A small network was shown many inputs. Here are its activations along a few directions, one row for each input.
In each table, some parts of the input vary, and every possible input appears once, in random order.
A made-up example of a description, with smaller parts first: one of 6 places along a line, together with either a single point or one of 9 places around a ring or (one of 2 separate values, together with one of 8 places around a ring).
Shared parts are said once, and a part with two or three values counts as separate values.

Other details of the inputs vary at random and push rows far along two fixed directions, the same in every table; ignore that.

A family of inputs:
x1: [  5   4 -12  14  22 -22  -3  -8 -10  12  28]
x2: [10  1 -1 -8 -1  8 -4  6 13 -7 -5]
x3: [  7   2   2   0 -12   6   3  10   7  -9  -3]
x4: [  9  -5  -8   2   4 -14   9  -4 -24  -9  26]
x5: [ 12  -3  -1  -5   2   0  -5  -2  10  -7 -12]
x6: [  7  -4  -7   0   2 -10   8   2 -22 -11  31]
x7: [-35 -17 -12 -13   0  26  22 -13 -32  12  26]
x8: [ -4   9   6  12   1 -11  -6  -3  12  12 -10]
x9: [  2  10   1  -1  -4  -7   2  -6   6  -2 -17]
x10: [  3   8   2  -3  -5  -8   1  -3   7  -4 -15]
x11: [11  4  1 -6 -1 11 -4  4 13 -4 -6]
x12: [ 0  5  1 17 -7 -2 -8  0  8  5 -6]
x13: [  5  -1   9  -6  -7  -3   3   1   5 -10 -12]
x14: [  9   6  -8   0   3  -5  -3  -7  11   0 -14]
x15: [-50 -12   3  -8  -1  30  -2 -10  -3  20 -16]
x16: [  4   2   8  -7  -5  -1   0   5   6 -12  -7]
x17: [ 9  6  0 -2  5  9 -1  5 12 -4 -5]
x18: [  6  -6  18  -2  -7 -11  -2  11  11  12  -5]
x19: [  6  -1 -11   3   3 -17  10  -4 -25  -7  26]
x20: [-38 -12   2 -20  -6  35  15 -10  -5  13 -11]
x21: [  3   5  -9  21   9 -23   1  -4 -14  10  28]
x22: [  6  12  -1   2  13  -8  12   1 -21  -5  26]
x23: [  9  -4   3   1 -10   0   3   4   3 -10  -7]
x24: [-36 -25  -5 -13 -12  28  17 -12  -8   9 -14]
x25: [ 6  6  3  6 -7  9  4  9  7 -6 -6]
x26: [  7   5 -10  11  19 -18  -7  -8 -13   4  29]
x27: [ -4   7  13   7  -1  -1 -21   9   1   6  -7]
x28: [  9   1  -4  -4   1  -2  -4  -2  10  -5 -12]
x29: [-37 -31   5  -9 -12  22  12  -1   0  30  -8]
x30: [ -2   3   4  14  -6   3 -15   9   7   0  -7]
x31: [  6   5 -14   7   4 -19  10  -9 -22  -2  22]
x32: [12 -4  0 -6  1  2 -4  0 10 -8 -8]
x33: [ -1   2   1   6   7   4 -20   5  12   2  -8]
x34: [  6   1   8  -5  -4  -4   1  -1   5  -9 -12]
x35: [  9   8  -1   1   7  10   0   6  12  -2 -10]
x36: [  7   0   9  -6  -5  -2   2   1   5 -10  -9]
x37: [ 9 -3 -1 -8  1  4 -5  3 11 -9 -5]
x38: [  6   3  -4   8  20 -14 -20   5 -20   5  31]
x39: [  8 -11   8  -2   0  -5  -7   9  15  14  -2]
x40: [  4   5   5  -4  -5  -7   1  -1   4  -7 -14]
x41: [  6  10   0  -1  12 -10  10   0 -20  -8  30]
x42: [  7   4  -8  -3   2  -5  -4  -5  12  -2 -12]
x43: [ 10  -5  -1  -7  -1   1  -3  -1  10  -8 -10]
x44: [-2 10  8 10 -2 -5 -9 -3  9  4 -8]
x45: [  5   4  -5   4 -10  -6   2   0   5  -4 -11]
x46: [-35 -12 -14  -5   8  24  26 -11 -31  14  22]
x47: [  6   6   8  -7  -7   3   1   8   8 -10  -6]
x48: [ -2   1   8  14  -7   4 -20  12   1   7  -6]
Each input here is: one of 3 separate values, together with either a single point or one of 4 places along a line or one of 11 places along a line.
Question: Changing only the choice among 3 separate values turns x11 into x7. The same change can be made to x28. Which row results?
Answer: x19
Question: A walk changes only the place on the line of 4. It starts at x48 and steps to x30. List the rest of the walk in order.
Answer: x12, x21
Question: A walk changes only the place on the line of 11. It starts at x9 and steps to x10. List the rest of the walk in order.
Answer: x40, x34, x13, x36, x16, x47, x20, x41, x22

A family of inputs:
x49: [  6  -9 -10  -8  12 -19  12  -5 -26  -3  41]
x50: [-36 -15  -8 -14  -7  24  22 -17  -5  15 -12]
x51: [  8   3   9   6  -4  19 -27  14  43   5 -41]
x52: [ 43  13  11  18  -8 -31 -16  23   9 -15   5]
x53: [-41 -14  -7  -5 -10  23  14 -12 -11  17 -13]
x54: [ -5   8 -11   8  17 -19   1 -10 -31   5  39]
x55: [ 41  20  12  18   2 -31 -27  19  14 -10   8]
x56: [ -1   9  15  11 -20  11 -14   8  36   4 -50]
x57: [-31 -24  -7 -26   4  25   9 -15   0  10 -11]
x58: [ -1  -5  -2   6  12 -18  -1  -2 -30   8  44]
x59: [-39 -25   2 -11  -9  24  12  -9  -6  16  -7]
x60: [  3  15   9  10  -9  14 -19   8  42   3 -49]
x61: [ 11  -5  12 -11 -14  13  -8   7  37  -3 -48]
x62: [ 46  29  -2  24  11 -24 -23  13  17 -17   2]
x63: [  4   4  15   5  -7  15 -24  13  42   7 -40]
x64: [  6   2 -19 -10  20 -18  13 -18 -28 -11  34]
x65: [ -5   5  -8  10  12 -22  11  -6 -35   3  37]
x66: [-36 -16 -11 -16  -4  22  21 -19  -5  11 -12]
x67: [-42 -21   4  -8  -4  23   7  -5  -7  25  -8]
x68: [ 49  13  11   9  -4 -31  -8  18  14 -17   5]
x69: [  8  -2  -3 -10   9   3  13   8 -37 -17  48]
x70: [ 49  21   1   7   3 -31  -4   5  10 -25  -2]
x71: [  3   6 -10  -6   8   4  20   0 -38 -21  43]
x72: [-39 -15  -3  -7 -10  23  17 -15  -6  12 -13]
Question: Describe the family of inputs behind these rows.
Answer: one of 2 separate values, together with either a single point or one of 11 places along a line
Question: Changing only the choice among 2 separate values turns x59 into x72. The same change can be made to x52. Which row results?
Answer: x53
Question: Change only the choice among 2 separate values in x54. List by row number the other rows that result.
Answer: x55
